A small network was trained on invented records. Each row is its activation on one of them, seen along a few directions.
Each row is followed by the record's values for the fields ZIK, KAN, PININ, BONUT, GILO, RAPON, NIFO, TES.
A field that a record lacks is written absent.
Other fields move the rows too, some of them a lot.
Strong random noise was added to every row along 9 fixed directions; ignore it. To show where, here is one row again and again, with new noise each time:
[-261  109 -242 -107  280 -297  176  -97  -40  -80 -229   -1  115   -5
 -299  -54  443  516    9  -21  278  316  -68  139 -509  -34  159 -329
 -103]
[ -53   55  100   69  212 -151    4 -120 -423  114 -305  146   -6  180
 -119   38 -276 -183 -442   62 -127  179  233  -69  -12   98  131  148
 -327]
[  88   51   74   50   13 -161  197  -21 -262   93 -133  -53 -198 -214
 -102   80   -6  -73 -481  -72    7  209  150 -339 -159  208  244  315
 -339]
[-106   -9  -96 -238 -130 -336  -91  -36  273  -11  254 -178   93 -161
  336  231  203 -152  210  251   92  319 -263  -74  214  -74  -71    1
  244]
[-366  224   53 -143  203   12 -201  -70  159  103  -72   69  141 -402
  -96   95  -33  -50  317  230 -321  274 -266   39  -13  348  191 -191
   41]
[-546 -256  133 -248 -164   68 -155   16 -404   64  372 -187 -235  381
   22   71  256  -41  -90 -141   83 -477  132   59  -34 -299 -122  112
  503]
[ 167 -217  221 -253  -53 -574   64  141  503   93  -49 -166  286 -134
  112  358 -153 -228  158  255 -417  716 -243  -47  317  199  546 -210
 -185]
[ -17  416   47  154  292  385 -101  291 -268  248  302  -19 -385 -470
 -144 -157   55  226   92 -243  109 -497 -212 -453 -348  325 -127  424
   19]
[ 206   17   -5  -74  -90 -456  173   86    2   37  170 -279 -127 -194
  281  218  142   15 -312  -45  247  285 -155 -453   13  -71   93  314
 -145]
[-444   94   54 -202 -269  331 -231 -104 -266 -155   70 -149  -99 -219
  -29   64  218 -134  -21  -34 -162 -242 -141  109   84   28   20  -50
  508]
[-122  271  -35   33   10  200 -130 -133 -330  -51 -155   60  -68 -232
  -54  -14  -33 -171 -198   55  -78  -17  -21  -47   23  171  -36  127
   54]

[-448 -129   95  -89  404 -117  255 -206 -191  175 -127  112 -194 -134
 -317  129   71  199 -274  -36  -53  174  246 -141 -418  133  119  -52
 -356]  ZIK is vufak, KAN is talo, PININ is vuke, BONUT is napu, GILO is pebo, RAPON is kib, NIFO is panaf, TES is tof
[-162 -496  299  -36 -158  265  219   -1 -225  137   -7  -53 -369  -70
 -402   64  -62 -425 -137  -54 -416  -55  483 -190 -238  298  372  235
 -126]  ZIK is vufak, KAN is talo, PININ is vuke, BONUT is fud, GILO is nafi, RAPON is kib, NIFO is panaf, TES is zafuv
[ 237  166   51  154   74  136 -241  211 -462 -212 -211  -85  184  528
  -83 -175 -239  254 -142 -279   79 -374 -228   97  125 -352   51 -218
  144]  ZIK is dotid, KAN is absent, PININ is absent, BONUT is absent, GILO is lapu, RAPON is kib, NIFO is panaf, TES is tof
[ 274 -245  -47  -45  -27  -39   29  293  497  113  313  -53   85  117
  -83  -65  140  165  493   32   59  -68  -53   45  -43   42   32  -70
  119]  ZIK is vufak, KAN is talo, PININ is vuke, BONUT is napu, GILO is lapu, RAPON is kib, NIFO is panaf, TES is bod
[-296  118   20  -72  -49  -36   15 -190 -359  -90  -69 -133 -159 -225
   86  161  164  -31 -360  -70  110  114  -51 -348 -124  -74   62  166
   11]  ZIK is dotid, KAN is absent, PININ is absent, BONUT is absent, GILO is pebo, RAPON is befe, NIFO is fab, TES is absent
[ 451 -382  -80   81  261 -351  238  322  318  370  388  149 -133  473
   97  -30  -77 -150  301  166  363   51  333 -200 -106  -36 -314  347
 -316]  ZIK is vufak, KAN is talo, PININ is vuke, BONUT is napu, GILO is gam, RAPON is kib, NIFO is fab, TES is absent
[ 311  141   11   -9  274  156  -82  460   54    7  101 -104   28   77
 -139  -95   54  488  406 -191   -3 -320 -450  -39 -153  -31  -26 -174
  189]  ZIK is vufak, KAN is talo, PININ is vuke, BONUT is napu, GILO is pebo, RAPON is befe, NIFO is panaf, TES is bod
[-217  311  108   30  283  159   -4  -38 -280  -55 -254   41  -16 -272
 -163   57  -72  151 -157 -119 -125    1 -227 -155 -224  103  170 -112
 -110]  ZIK is dotid, KAN is absent, PININ is absent, BONUT is absent, GILO is pebo, RAPON is befe, NIFO is fab, TES is absent
[ 229  130   65  130 -168  240  151   51   51 -151 -105  -72   -7 -249
  -28  -69 -103   59 -109 -207  -67  -65  -97  -70   23   73  194   18
  -65]  ZIK is vib, KAN is absent, PININ is absent, BONUT is absent, GILO is lapu, RAPON is kib, NIFO is panaf, TES is zafuv
[-234   28   33  -82  435 -156  -69  -29   32  143  -37  137   54  107
  -11   35 -148  138   93   77   -3   -7  -72    3 -128    2 -152 -141
  -89]  ZIK is vufak, KAN is suk, PININ is zazat, BONUT is napu, GILO is gam, RAPON is kib, NIFO is fab, TES is absent
[-110 -116  -89 -166 -386 -330   84 -284  330 -177  -33 -211  185 -170
  361  301   87 -335  -59  250  -25  540  -23  -10  216 -190  117 -107
   -5]  ZIK is vib, KAN is absent, PININ is absent, BONUT is absent, GILO is nafi, RAPON is kib, NIFO is panaf, TES is bod
[ 161 -273  217 -165 -327 -110  173  165   45 -307 -122 -280  106  297
   59  129  131  149 -311 -373 -109 -120 -138  228  168 -403  292 -279
   75]  ZIK is vib, KAN is absent, PININ is absent, BONUT is absent, GILO is nafi, RAPON is kib, NIFO is fab, TES is absent
[ 296   18 -212  206   10  198  -16  143   46 -209 -141  103  173  344
 -157 -231  -76   42  332   50   97  -56   66  330  -43  -74  -90 -155
   95]  ZIK is vib, KAN is absent, PININ is absent, BONUT is absent, GILO is gam, RAPON is kib, NIFO is panaf, TES is zafuv
[-307 -188  -63  -94 -359  219  -74 -229  110 -118  182    9   56   36
  233  119  109 -314  182   94  -72 -176  135  334  239 -207 -284  -67
  428]  ZIK is vib, KAN is absent, PININ is absent, BONUT is absent, GILO is daba, RAPON is befe, NIFO is panaf, TES is bod
[ 677  257 -146  199 -179  181  238  229  -15 -174 -105  -65 -143 -228
 -123 -184   41  159 -275 -267  214  -99  -19 -111    6  109   51  159
 -210]  ZIK is vib, KAN is absent, PININ is absent, BONUT is absent, GILO is lapu, RAPON is kib, NIFO is panaf, TES is tof
[ -30   75 -284  188  169 -151  129 -201  212  115   69  313    1   11
  103 -115   64  -84  184  233  294  140  171   81 -139  -37 -347   92
 -237]  ZIK is dotid, KAN is absent, PININ is absent, BONUT is absent, GILO is nafi, RAPON is kib, NIFO is panaf, TES is zafuv
[ 203 -295  277   -8 -196  238  -17  302 -105   71   70 -136 -154   70
 -357    5  -27 -169  109  -75 -376  -94  164  -93  -18  220  440    3
   95]  ZIK is tok, KAN is absent, PININ is absent, BONUT is absent, GILO is pebo, RAPON is kib, NIFO is panaf, TES is tof
[ 498   99 -140  177  -22  144  -21  215   59  -90    8  -41   -2  -56
 -179 -168   43   27  268   94   64   47  -69   21  -28  135  -59   34
  153]  ZIK is tok, KAN is absent, PININ is absent, BONUT is absent, GILO is pebo, RAPON is kib, NIFO is panaf, TES is zafuv
[  60  -64  152 -107  150  -79   49  108  115  -63 -268   53  227  190
 -231   17    4  235   23 -120 -284  -28 -135  355   47   15  252 -458
   -2]  ZIK is dotid, KAN is absent, PININ is absent, BONUT is absent, GILO is pebo, RAPON is befe, NIFO is fab, TES is absent
[-201  106  123 -104  212 -192  100  -28  346  185  247  -53  -20 -387
  300  259   23   93  100   22   33  100 -297 -256   -6   13  -72   22
  -91]  ZIK is vib, KAN is absent, PININ is absent, BONUT is absent, GILO is pebo, RAPON is befe, NIFO is fab, TES is absent
[-546 -205  454 -190  196 -231   23  -77 -268  150  -87  -77 -120   98
   -8  244 -220   18 -457 -140 -340   33   42 -253 -121   10  407   35
 -299]  ZIK is vufak, KAN is suk, PININ is zazat, BONUT is fud, GILO is gam, RAPON is kib, NIFO is fab, TES is absent
[ 365  122 -149  169 -180  337  -84  254  379 -233   -6   34  207 -119
 -182 -198   37  -46  657   60 -135 -102 -282  383   91  122   34 -310
  282]  ZIK is dotid, KAN is absent, PININ is absent, BONUT is absent, GILO is nafi, RAPON is kib, NIFO is panaf, TES is zafuv
[-429 -158   78  -39  342   -7  142    5   72  284  263   55 -228  -47
 -184  -21  273  319  231  -50  165 -119  155 -123 -603   21  -49   -1
  -38]  ZIK is tok, KAN is absent, PININ is absent, BONUT is absent, GILO is daba, RAPON is befe, NIFO is fab, TES is absent
[ 141 -403  -65 -282 -369 -380 -170  -10  460 -116  358 -157  219  397
  552  272   11 -513  309  346   48  158  -66  236  666 -307 -312    1
  411]  ZIK is vufak, KAN is suk, PININ is zazat, BONUT is fud, GILO is gam, RAPON is kib, NIFO is fab, TES is absent
[-257  525 -169   -1  119  -61 -165 -204   87 -158  -80 -103  113 -578
  308   85  158  276  127   -6   95  157 -592 -194  -19  -39 -131 -116
   91]  ZIK is dotid, KAN is absent, PININ is absent, BONUT is absent, GILO is daba, RAPON is befe, NIFO is panaf, TES is zafuv
[ 371  569 -309  233   53  171 -217    6 -118 -171 -191  141  117 -120
   64 -293 -129   62   10  115  193   64 -145   55  165   56 -234   12
   -3]  ZIK is vib, KAN is absent, PININ is absent, BONUT is absent, GILO is lapu, RAPON is kib, NIFO is panaf, TES is tof
[-125 -275 -112 -278   71   61 -144  -86   26   26  -50  189  103  217
 -222  -12   93 -319  302  375 -177  175  157  335  143  113  -97 -229
  274]  ZIK is vufak, KAN is talo, PININ is vuke, BONUT is fud, GILO is maf, RAPON is befe, NIFO is fab, TES is absent
[ -40  -85  131  122   45  -73   -9   23 -268   96   41   18  -55  452
  156   -7 -241 -163 -225 -122  114 -206  251  -43   46 -320 -117  203
 -133]  ZIK is vib, KAN is absent, PININ is absent, BONUT is absent, GILO is nafi, RAPON is kib, NIFO is fab, TES is absent
[ 621   85 -151  135 -319   85  122  282   70 -252   17 -223  -26   14
 -128 -203  163  203  -36 -253  258 -138 -122   21   36  -68   67   87
  130]  ZIK is vib, KAN is absent, PININ is absent, BONUT is absent, GILO is lapu, RAPON is kib, NIFO is panaf, TES is zafuv
[ 109    3  -49 -143  179  247   25  181  160   44   72   75  -73 -184
 -278 -105  250  188  329   -2  -40 -158 -165   77 -145  267  -56 -107
  105]  ZIK is vufak, KAN is talo, PININ is vuke, BONUT is fud, GILO is maf, RAPON is befe, NIFO is fab, TES is absent
[ 402   -9  229  185  158 -390  156  240  476  149  384 -147   87 -102
  644  286 -399 -222   88  -31   76  116 -318 -521  272 -214 -106  290
 -350]  ZIK is vib, KAN is absent, PININ is absent, BONUT is absent, GILO is nafi, RAPON is kib, NIFO is fab, TES is absent
[ -13   27  -52  135   53 -268  177 -116  140   46   46  -24   50   19
  178   52   44  195  -48  -21  256  222   54 -125 -116 -118   -7  139
 -200]  ZIK is vib, KAN is absent, PININ is absent, BONUT is absent, GILO is pebo, RAPON is befe, NIFO is panaf, TES is zafuv

Here are new rows. What are their fields?
[-371  317 -144 -179  313 -286  -85 -285 -187   68 -206  -15   59 -255
   19   33  187  473 -283   30  146  276 -225 -154 -219   38   -5  -94
 -174]  ZIK is vufak, KAN is talo, PININ is vuke, BONUT is fud, GILO is maf, RAPON is befe, NIFO is panaf, TES is bod
[-279   14 -151  -20   50  -58  -10 -283  -69 -160 -310  151  141  260
 -122  -69   88   18  -80  132  108  212  240  287 -150  -73  -18 -165
  -73]  ZIK is vib, KAN is absent, PININ is absent, BONUT is absent, GILO is gam, RAPON is kib, NIFO is fab, TES is absent
[ 355  -47  143   82 -171   -6  -36  163  279  -55  -94   41  172   67
   67   52 -387 -371  111  104 -380  190   40  113  440  154  204  -91
 -138]  ZIK is vib, KAN is absent, PININ is absent, BONUT is absent, GILO is gam, RAPON is kib, NIFO is panaf, TES is tof
[  50 -103  161 -143 -205   -7  -14  162  536  385  374    1 -198 -526
   26   48    7 -276  263  138 -231   49   11 -235  153  518  148  276
   25]  ZIK is dotid, KAN is absent, PININ is absent, BONUT is absent, GILO is lapu, RAPON is kib, NIFO is fab, TES is absent
[-240  350   82  -90  598 -262 -451   11   47  259  -71  249  412  295
  258    3 -452  213  259  208 -156  143 -389  170  304  -57 -129 -202
 -157]  ZIK is vib, KAN is absent, PININ is absent, BONUT is absent, GILO is maf, RAPON is befe, NIFO is fab, TES is absent
[-283 -164  330   33    7 -134  -66   27   73  263  201  -72  -68 -174
  154  228 -286 -323   81   48 -262  120   -1 -345   29  148  290  225
 -180]  ZIK is dotid, KAN is absent, PININ is absent, BONUT is absent, GILO is nafi, RAPON is kib, NIFO is fab, TES is absent
[-261  128   64   89  -58  289 -130 -216  100    0   18  119  -47 -269
  161   55 -255 -410  159  155 -205  -23   27  -59  187  149 -124   79
   38]  ZIK is vib, KAN is absent, PININ is absent, BONUT is absent, GILO is gam, RAPON is kib, NIFO is panaf, TES is zafuv
[ -97 -363  265  -58 -444  -75  139  163  297   27  432 -218  -71  157
  198   99   65  -55  124 -199  -57 -217   62  112  119 -271  183    7
  178]  ZIK is vib, KAN is absent, PININ is absent, BONUT is absent, GILO is nafi, RAPON is kib, NIFO is panaf, TES is zafuv
[ 256  -77   54  218  -66  235   28   45  146  -24 -203  134   61   27
 -316 -132 -118 -194  162   20 -264  -60  207  185  -15  231  195 -125
 -115]  ZIK is dotid, KAN is absent, PININ is absent, BONUT is absent, GILO is nafi, RAPON is kib, NIFO is panaf, TES is tof
[ 456  -71  -54 -161 -199  -48 -193  292  416  -83  255 -178   57 -261
  252  146  -47 -394  492  293 -102  221 -354 -160  409  158  -77   64
  289]  ZIK is vufak, KAN is talo, PININ is vuke, BONUT is fud, GILO is gam, RAPON is kib, NIFO is fab, TES is absent
[ -41   88 -203   17 -310  289   98 -187  109   29   90   -7 -310 -687
 -197 -149  380 -259   47  127  114   59  258 -195 -209  495   10  291
  104]  ZIK is dotid, KAN is absent, PININ is absent, BONUT is absent, GILO is lapu, RAPON is kib, NIFO is fab, TES is absent
[ 331  220 -124  282   -1  -62  -37   18 -137  -39  -54   46   15  217
  187 -142 -108   61 -177  -48  306  -32   84 -109   17 -233 -194  212
 -214]  ZIK is vib, KAN is absent, PININ is absent, BONUT is absent, GILO is nafi, RAPON is kib, NIFO is panaf, TES is tof
[  38 -178  131  122   24 -315  -47  126   49   76   30  -66  144  500
  127    8 -336  -47  109    5  -39   97  170   -9   96 -212  187  -34
  -56]  ZIK is vib, KAN is absent, PININ is absent, BONUT is absent, GILO is gam, RAPON is kib, NIFO is panaf, TES is zafuv
[-335 -286  228 -528 -684 -292 -135  -61  259 -255   91 -551  196  -97
  227  376  206  -69  -44  -20 -301  242 -340   71  385 -228  514 -417
  551]  ZIK is dotid, KAN is absent, PININ is absent, BONUT is absent, GILO is lapu, RAPON is kib, NIFO is panaf, TES is bod
[ 122  259  -28  108  115  164 -229 -128 -448 -158 -232  139  -22  111
  205   20 -440 -289 -369  118  -35  -92  -54  -60  343  -90 -380  144
  -43]  ZIK is vufak, KAN is talo, PININ is vuke, BONUT is napu, GILO is gam, RAPON is kib, NIFO is panaf, TES is tof
[ 354 -123  228   88 -615  171  -27  308  154  122  353 -164 -146  -24
  209  -33 -202 -232  -66 -187 -165 -336   89  -95  370   88  197  348
  185]  ZIK is vib, KAN is absent, PININ is absent, BONUT is absent, GILO is lapu, RAPON is kib, NIFO is panaf, TES is bod
